These are the activations of a small neural network, seen along a few directions. Each row is one input.
In each table, some parts of the input vary, and every possible input appears once, in random order.
A made-up example of a description, with smaller parts first: one of 3 separate values, together with either a single point or one of 9 places around a ring or (one of 5 places around a ring, together with one of 6 places along a line).
Shared parts are said once, and a part with two or three values counts as separate values.
In the rows, zero is written as 128.

Other details of the inputs shift rows strongly along two fixed directions, in all tables alike. That doesn't count.

Rows:
R1: [106 120 115 129 104 153 147 135 135 184 141 102  95 122 106 124 125]
R2: [103  83 172 158 127 121 142 149 170 186 145 136 114 128 122 106 112]
R3: [155 153  68 106  96 170 105 109 120 105 148 127 148 156 163 189 213]
R4: [100 112 161 149 133 111 137 171 152 183 157 166 147 113 124 113 108]
R5: [104  73 169 168 122 102 132 141 160 147 108 124 107 114 110 102  88]
R6: [161 138  56  97  82 159  94  84 106  79 135 107 158 136 175 140 174]
R7: [115 203  82  83 122 170 142 132  99 163 156 114 121 129 117 145 142]
R8: [159 107  60 121  57 169  98 107 129 108 126 101 132 137 164 178 198]
R9: [135 143 105 113 118 149 128 125 114 141 147 104 129 111 137 105 108]
R10: [218 107 137 110 159  92  95 105  85  17  82 180 177 137 172 156 182]
R11: [107 137 108 121 122 146 153 153 121 178 160 119 113 113  98 125 121]
R12: [118  90 141 155 107 139 139 162 152 191 141 111 104 102 120 118 101]
R13: [117 118 128 144 115 139 144 146 134 154 111  92  82 111  97 135 106]
R14: [181 162 114  85 145 176 158 119  82 131  70  94  52 137  97 207 179]
R15: [148  38 171 191 111  86  84 146 185 109 142 197 200 131 190 133 159]
R16: [102 143 119 128 137 126 156 145 116 145 131 115 103 118  80 128 110]
R17: [118 130 153 122 142 136 135 117 141 159 146 110 118 129 141  78  88]
R18: [159  81 137 166 102 117  84 120 162  74 101 143 152 141 172 169 172]
R19: [115 132 184 144 168 104 128 122 145 125 118 126 122 126 133  80  66]
R20: [119 130 133 137 101 164 136 158 149 202 130 104  91 114 128 147 120]
R21: [104 143 121 114 129 154 153 130 134 177 155 111  99 141 107 128 133]
R22: [179 150 129  91 164 145 155 125  83 113  84 132  87 139 101 187 170]
R23: [172 133 100 119 106 148  80  94 129  77 137 131 175 143 203 142 172]
R24: [118 150 115 118 113 173 147 114 132 152 104  62  51 143  98 157 134]
R25: [162 148 171  98 197 107 158 127  85 117  98 154 111 127  97 130 116]
R26: [234 125 112  92 141 131  88  84  76  14  70 140 157 140 180 173 200]
R27: [147  76 115 164  98  96 103 137 139  73 115 156 168 119 142 153 165]
R28: [ 95  98 187 150 167  82 142 144 158 162 165 173 162 124 124  61  78]
R29: [113  97 157 158 114 120 128 168 160 182 143 154 139 112 137 126 119]
R30: [135  53 169 189 112  64  91 158 170  86 112 199 194 117 160 137 143]
R31: [111 152 109 110 134 123 136 107 105 110 121 108 116 130 108 104 103]
R32: [125 131 139 137 113 173 134 136 155 192 132  91  82 134 135 147 127]
R33: [215  15 194 178 142  72  87 144 148  60  63 199 169 120 178 167 173]
R34: [ 97 184  92  91 140 144 159 109  93 134 130  96  95 134  76 117 110]
R35: [109  95 179 169 126 107 130 164 165 161 107 136 113 109 120 125  92]
R36: [101 182 124 110 150 121 146 138 108 137 131 131 124 126  95 124 104]
R37: [110 185  95  96 138 147 154 122  90 130 126  87  91 122  88 119  99]
R38: [161 124 102 121 115 120  90  82 121  38 110 122 161 148 168 136 161]
R39: [ 97  96 172 153 156  81 142 165 143 165 168 177 170  98 111  62  68]
R40: [118 145 150 126 134 135 128 143 136 171 143 126 132 109 146  94  84]
R41: [130 202  89  83 129 184 135 104 104 148 147  87 102 146 139 139 141]
R42: [113 174 118 116 129 170 152 121 125 160 114  78  63 145  95 163 134]
R43: [107  48 204 183 129 105 131 157 192 189 136 142 120 119 136  90  88]
R44: [ 96  83 164 163 129  95 140 142 151 146 116 136 116 117  99 101  94]
R45: [114 185 104 105 136 162 149 117 114 138 123  95  84 150  98 163 144]
R46: [ 93 111 134 134 126 126 149 143 138 179 156 132 120 119 102 101 106]
R47: [118 148  99 104 118 143 132 111 111 139 148 112 128 127 129 103 117]
R48: [ 87 100 161 151 145  90 147 143 142 143 127 146 123 119  90  92  88]
R49: [115 171 136 115 141 135 134 129 116 136 114 105 107 117 118 111  87]
R50: [147  26 147 189  96  77  91 160 168 105 147 195 207 106 170 122 152]
R51: [ 96 114 195 156 165  67 130 155 143 132 126 170 156 110 121  75  56]
R52: [159 120  76 117  97 126  93 117 110  74 149 149 191 123 171 134 166]
R53: [102 123 146 136 146 113 145 128 139 130 126 131 112 140  99 123 118]
R54: [161 145  68 109 102 138 101  98  97  51 115 107 150 128 150 147 158]
R55: [159 127  85 109 103 134  91  92 121  68 145 141 182 151 185 139 184]
R56: [109 153  96 103 125 140 140 118 110 147 158 125 134 127 112 107 125]
R57: [143 128 125 136 142  92  98 110 129  52 129 171 188 148 153 138 157]
R58: [157 172  78 101 119 143  98  86 102  49 116 116 147 157 159 166 178]
R59: [101 138 144 138 138 111 139 153 134 143 125 146 128 123 103 135 114]
R60: [ 97 143 140 129 158  98 153 143 114 133 138 139 132 113  83  94  81]
R61: [115 159 103 111 116 167 150 112 123 141 111  77  67 148  95 162 148]
R62: [102  85 188 160 155  72 127 127 145 121 119 144 143 109 121  48  47]
R63: [143 137  94 115 127 108 106  95 114  46 127 147 172 155 142 145 174]
R64: [117 162 120 106 147 129 138 102 112 106 121 104 109 145 115 115 113]
R65: [115 200  94  86 124 172 142 130 103 170 147  99 105 125 126 132 120]
R66: [114 209  96  83 144 179 153 115 107 171 159  97  99 144 113 136 134]
Each input here is: one of 6 places along a line, together with either a single point or (one of 2 separate values, together with one of 5 places around a ring).
Changing only the place on the line of 6 turns R12 into R52. The same change can be made to R24. Which row results?
Answer: R64
Start at R57 and move only the place on the ring of 5, one step at a time. The first step leads to R36. Which rows follow, in order?
Answer: R60, R34, R63
Change only the place on the line of 6 in R44. List by row number the other rows that result.
Answer: R5, R31, R34, R48, R62
List by row number the other rows that have the place on the line of 6 in common with R40.
Answer: R6, R9, R17, R19, R23, R26, R38, R49, R54, R62
Change only the choice among 2 separate values in R50. List by row number the other rows that result.
Answer: R27

Rows:
R67: [ 78 120 162 148 133 126 149 146 158 198 149 109 101 114 107  73  58]
R68: [129 133 128 127 122 144 121 124 139 144 141 119 129 132 150 122 128]
R69: [111 182 102  92 131 173 165 139 102 193 146  92  81 120  92 136 118]
R70: [104 144 131 124 138 130 147 144 129 164 146 134 121 128 106 125 118]
R71: [108 123 186 140 165 119 158 153 141 185 120 130  91 118  97 105  78]
R72: [135 133 136 126 140 125 129 132 126 126 125 140 131 133 128 139 136]
R73: [164 174  76  86 111 183 126  95  93 102 102  75  86 147 132 179 176]
R74: [140 174  55  93  91 183 131 106  98 115 115  76  90 143 115 186 181]
R75: [154  51 130 173 102  66  74 130 155  39 128 201 224 130 180 140 176]
R76: [167  85 107 145  98 100  82 107 130  37 106 156 184 137 170 154 181]
R77: [133 119 153 134 150 103 125 126 129 106 119 148 142 131 132 118 119]
R78: [140 110 109 132 112 115 110 131 123 102 137 149 167 119 145 128 144]
R79: [137  87 179 154 151  87 119 135 144 109 111 161 147 124 139 107 107]
R80: [117 125 117 132 104 147 122 132 147 157 151 119 130 128 144 127 134]
R81: [103 107 148 149 136  95 131 143 143 131 143 155 152 121 118 101 105]
R82: [121 108 150 140 142  95 127 135 129 121 132 148 151 114 126  89  94]
R83: [161 137 106 113 115 158 120 117 116 116 111 111 112 137 141 170 169]
R84: [115 116 140 139 139  96 124 126 132 104 133 150 154 126 125 103 112]
R85: [135  93 146 149 124 108 117 125 139 105 109 130 131 123 133 118 118]
R86: [ 97 183 142 103 164 150 173 138 113 193 139 105  78 129  82 114  90]
R87: [114 184 113  97 132 175 148 108 114 165 134  68  74 135 117 116 105]
R88: [180 161  55  87 100 164 101 102  89  74 128 127 156 141 165 186 209]
R89: [117 129 160 132 161 101 135 130 129 125 130 150 140 128 121  99  98]
R90: [ 95 145 151 130 146 135 163 154 135 191 139 121  91 122  89 120  98]
R91: [146 176  60  90  95 190 133 114 100 131 119  86  90 144 120 196 191]
R92: [153 108 107 132  99 142 112 129 133 114 120 129 133 133 147 170 176]
R93: [130  96 142 150 130  89 109 125 139  82 122 159 166 127 139 116 128]
R94: [130 123 160 128 159 105 134 134 123 133 129 148 139 117 127  94  93]
R95: [108 122 136 139 123 125 124 119 142 137 137 111 125 124 133  93  94]
R96: [118  91 156 156 126 112 130 143 149 143 120 130 119 117 119 115 106]
Changing only one part turns R76 into R79. The same change can be made to R84. Which row results?
Answer: R89
What is each input in this table made of?
Answer: one of 5 places around a ring, together with either a single point or one of 5 places along a line
Change only the place on the ring of 5 in R90. List by row number the other rows that result.
Answer: R72, R75, R77, R93
